These are the activations of a small neural network, seen along a few directions. Each row is one input.
Each table varies a few parts of the input and shows all the possible inputs, shuffled.
Descriptions start from the smaller parts, as in this example, which fits no table here: one of 5 places around a ring, together with either a single point or (one of 2 separate values, together with one of 4 places along a line) or one of 9 places around a ring.
Shared parts are said once, and a part with two or three values counts as separate values.

Other details of the inputs shift rows strongly along three fixed directions, in all tables alike. That doesn't count.

Rows:
R1: [-12   4 -39 -20 -57 -28 -25  39  20 -15  15  -4  23  10]
R2: [ 36 -45  50  13   1 -21  -3 -47   7  17  23 -43 -44  -3]
R3: [ 12   7 -13  -4  -7 -17 -44  -2  33 -21  -7   7  27  27]
R4: [-16  36 -15  25  59   2  36   2 -63  10 -24  38  -7 -18]
R5: [-14  -6  17 -17 -25  29  42 -14  47   3  10 -38 -15 -54]
R6: [ 44 -56  50   6   9 -28   0 -35  17  24  22 -45 -29   5]
R7: [-21  52 -40  16  14   9  22   2  10  -9 -14  38   8 -11]
R8: [-23  47 -41   8  26  30  33  17 -41   1 -25  58  14 -22]
R9: [ 16 -28  30  15  37  -1  17 -22 -55  21  12   1 -19  -6]
R10: [-35  -3  30 -28 -35  59  73  21  19  13  10 -24 -28 -75]
R11: [ 56 -69  52  10  18  -9  -9 -18 -36  48  23 -33 -46  16]
R12: [  8 -15  10 -11 -10  -8 -44  25   0 -15 -10   8  20  34]
R13: [ 11 -13   3 -10 -14   0 -51  25   2 -14  -1  11  11  30]
R14: [  2   7   1  -3 -22  -2 -25  -7  38 -20   2  -6  20   9]
R15: [ 11  -2  16  16  22 -21   7 -37  -3   8   2 -11 -21  -2]
R16: [-29  45 -34   4  31  18  32  21 -38  -2 -35  46  17 -15]
R17: [  0  -3  -9 -22 -22  14 -38  40  21  -5 -11   8  15  35]
R18: [ 17  -6   8  16  27 -19  12 -28   1  16   2  -4 -19  -1]
R19: [-20  27  -6  17  57   0  32  -4 -63   7 -22  30   6  -8]
R20: [ -9  -7   5 -15   4   5 -28  16  -5 -13  -6   0   9  22]
R21: [ -8  38 -29  27  36  -2  23 -25 -16  -1 -13  31  -5 -17]
R22: [  3  19  -1  12  13 -19  -8 -20   6  -9  -6   7  10   7]
R23: [ 21 -15  -2  -8 -23  10 -41  28   1   5   2  19  16  38]
R24: [ 19   3 -17   7 -14  -6 -38   6  34 -18   3  17  22  32]
R25: [-36  -3  18 -29 -34  62  72  23  21  28   2 -23 -22 -62]
R26: [-17  20 -44  -1  -9 -26  20  24 -20 -10   7  -5   4   0]
R27: [ 14   9 -11  17  10  -5  -7 -17   6  -8  -1  13   5   1]
R28: [-32   3  29 -26 -27  26  42 -22  53   2  11 -53 -29 -48]
R29: [ 16 -23  -1 -12 -16   5 -44  19  -2  -8  -9  14  22  31]
R30: [-17  45 -19  25  33  -3  20 -31 -18  -3  -9  21  -2  -8]
R31: [ 12 -31  32  15  38  -3  14 -23 -55  22   7  -3 -12  -4]
R32: [ -1 -10   3 -17 -17  14 -14  33  11   6 -11   2  10  22]
R33: [ 36 -50  43   5   8 -23  -3 -45  12  18  17 -45 -39  -4]
R34: [ 19 -25  31  21  34  -6  19 -17 -55  24   2   6 -16  -9]
R35: [ 21 -17  13  15  38   2  19 -13 -53  27  -3   6 -30 -11]
R36: [ 13 -17  -4 -17  -8   1 -47  24   3 -11 -13   6  11  34]
R37: [ -5  14  -6  -8 -23  -1 -40  -7  39 -28   1  -4  34  24]
R38: [ 16 -47   3   3 -31 -45 -14   4 -11  14  30 -39  -8   7]
R39: [  5  10  -8   4 -15  -6 -45 -11  28 -28   4   6  25  34]
R40: [-21  56 -31  21  10   8  19  -7   3 -18 -13  36  17 -13]
R41: [ -7  11   5 -13 -16  -6 -27 -10  39 -20   1 -15  20  16]
R42: [-63  12 -18 -66 -97  37  72  52  71 -11  25 -61 -19 -77]
R43: [-14   3 -42  -8 -41 -30 -26  42  11 -22   8  -8  25  27]
R44: [ -4  -6   4 -12   0   9 -29  15  -7 -10   2   6   7  17]
R45: [  0  30 -23  27  37  -4  27 -16 -11   5  -8  29  11 -11]
Description of these inputs: one of 5 places around a ring, together with either a single point or (one of 2 separate values, together with one of 4 places along a line).
Changing only the place on the ring of 5 turns R32 into R23. The same change can be made to R22. Which row results?
> R40
Change only the place on the ring of 5 in R9. List by row number the other rows that result.
> R19, R20, R31, R44
Change only the choice among 2 separate values in R23. List by row number the other rows that result.
> R24
List by row number the other rows that have the place on the ring of 5 in common with R18.
> R4, R15, R17, R20, R26, R28, R33, R36

Rows:
R46: [-13 -19  18  -2  16 -20  44  -6 -34  19   5 -35 -16 -24]
R47: [-11 -33  18 -47 -77   7 -37  13  86 -32  25 -61 -11   1]
R48: [-34  68 -35  11  22   7  22  -6  17 -13 -25  27  10  -7]
R49: [ 29 -19  16  14  32 -18 -42 -10 -40   3  -7  23   6  38]
R50: [-23  21 -33 -21 -25  23   8  40  18  -4  -3  14  15  -7]
R51: [-12  23 -34  -2  -6   5   4  33  -5   0  -8  29  14   5]
R52: [ 32 -41  10  -4 -25 -19 -46  20   7   3   9  -9  -1  39]
R53: [-39  59 -39  15  -4  12  36  -3   3 -11  -7  33  24 -28]
R54: [ -4 -14  31   5  -7   5  63 -37  -9  21  27 -52 -47 -62]
R55: [ 26 -16  10  14  29 -10 -38  -7 -39   0  -7  20   9  40]
R56: [  7   6 -20   7   7  -8  -7  18 -22   5  -9  20   3   7]
R57: [ 11 -16  36  11  37   1  64 -56   3  31   4 -33 -45 -50]
R58: [ 34 -15  10  26  47 -17 -39 -17 -56  11  -4  26   8  40]
R59: [-29  25  -7 -22 -18  37   0  30  18 -18 -16  19  18  -7]
R60: [ 26 -27  19  -5 -28  -8 -31 -12  55 -14  15 -22  12  16]
What is each input in this table made of?
> either a single point or one of 6 places around a ring or (one of 2 separate values, together with one of 4 places along a line)
Change only the choice among 2 separate values in R51. List by row number the other rows that result.
> R55
Start at R57 and move only the place on the ring of 6, one step at a time. The first step leads to R60. Which rows follow, in order?
> R53, R54, R47, R48

Rows:
R61: [  2 -11   5   1   0   3   7   4 -15   7   5  -4  -7  -7]
R62: [-36  39 -24 -12 -13  19   8  23  18 -24 -13  17  23 -10]
R63: [  2  -5   0   0   3   2   9   3 -18   8   4   2  -5  -4]
R64: [-38  49 -42  -9  -8  12   9  22  17 -23 -16  25  28 -12]
R65: [ 17 -13   7   5  -6  -7 -19  -6  10   0   5   1   4  14]
R66: [-18  20 -10  -6   4  13   1   8   4  -7 -10  11   7  -3]
R67: [  8 -13  12  -1  -3 -11 -21  -6   1  -3   4  -9   4  20]
R68: [ -9 -10   7 -11 -13  12  18  13   7   6   2 -13 -11 -16]
R69: [-7  8 -6  3  5 -5 13 -7 -3  3 -2 -2 -1 -9]
R70: [-19  18  -8  -3   4   7   9   5   1 -10  -6   5   9  -8]
R71: [ 15 -12   3  -2 -13  -6 -29   1  20  -7   3   3  10  18]
R72: [  2  10  -9  14  12 -13   8 -12 -11   6   1   5  -6   0]
R73: [-19  17  -5  -4  -4   8   9   5   4  -9  -5   3   9  -8]
R74: [ 10   1   2  15  19  -4  12 -14 -12  10   2   8  -7  -5]
R75: [ 17 -18  20   4   8   1   4 -14  -4   9   4  -9 -15  -4]
R76: [ -7 -23  19 -19 -23  17  24  11  18  11   8 -29 -20 -22]
R77: [ 13  -4  -9  -3 -20 -18 -42   8  20 -18   4   1  13  30]
R78: [  9   8  -3  14  21  -2   2 -11 -17   4  -8  17   1   4]
R79: [-29  22 -23 -12 -19  23  11  28   9 -11  -7  14  12 -14]
R80: [  1   8  -6  11   6 -11   9 -10  -7   3   2   1  -6  -4]
R81: [ 12   0   4  12  20  -1   4 -16 -15  10  -4   7  -6   1]
R82: [  4  10 -11  17  22 -19   3 -14 -24   2  -4  12   4   2]
R83: [-26  25 -14 -13  -8  20   0  16  15 -15 -11  13  13  -8]
R84: [  1  -5  14   3  14   0   6 -10 -13   5  -2  -2 -11  -7]
R85: [ -3 -33  30 -25 -33  18  18  13  26  12  12 -41 -22 -24]
R86: [ 22 -16   5   2   1  -6 -33  -4   6  -3   1   0   5  27]
R87: [ -3  -2  -1  -4  -5   8   9   9 -10   5   4  -1  -2  -9]
R88: [ 31  -9 -17   4 -12 -26 -86  11  20 -23  -2  23  37  70]
R89: [ 0 12 -6 11  9  2 10 -7 -2  6 -1 12  2 -4]
R90: [  8  -8  13  12  24 -11   7 -17 -22   8   4  -7  -7   4]
R91: [ 11 -27  12 -20 -31   0 -29  20  23  -3   7 -18   4  16]
R92: [  4 -13   9  -2  -4  -9   1  -8   5   1   5 -17  -6  -6]
R93: [  1   5  -5   9   9  -8  13 -10  -5   5   5  -4 -10  -6]
R94: [  4 -13   7  -3  -2  -9   1  -9   6   3   7 -17  -5  -2]
R95: [-10   9   3  -4   3   9   4  -1  -1   0  -5   3  -1  -5]
R96: [ 17 -17  19   8  17   1  12 -18 -12  13   3  -9 -19  -8]
R97: [ 13  22 -22  33  43 -29   1 -18 -42   3  -6  29   1  13]
R98: [ -3  -1  12   2  10   3   7  -9 -10   5  -2  -1  -8  -8]
R99: [  1  -7  -1   2   3   2   9   3 -18   7   4   1  -7  -3]
R100: [ -1 -25  18 -28 -37  13  -1  18  30   3   9 -28  -8  -5]
Changing only one part turns R95 into R66. The same change can be made to R67. Which row results?
> R90
What is each input in this table made of?
> one of 5 places around a ring, together with either one of 2 separate values or one of 6 places around a ring
Start at R73 and move only the place on the ring of 6, one step at a time. The first step leads to R82. Which rows follow, in order?
> R80, R65, R78, R98
Change only the choice among 2 separate values in R91. List by row number the other rows that result.
> R87
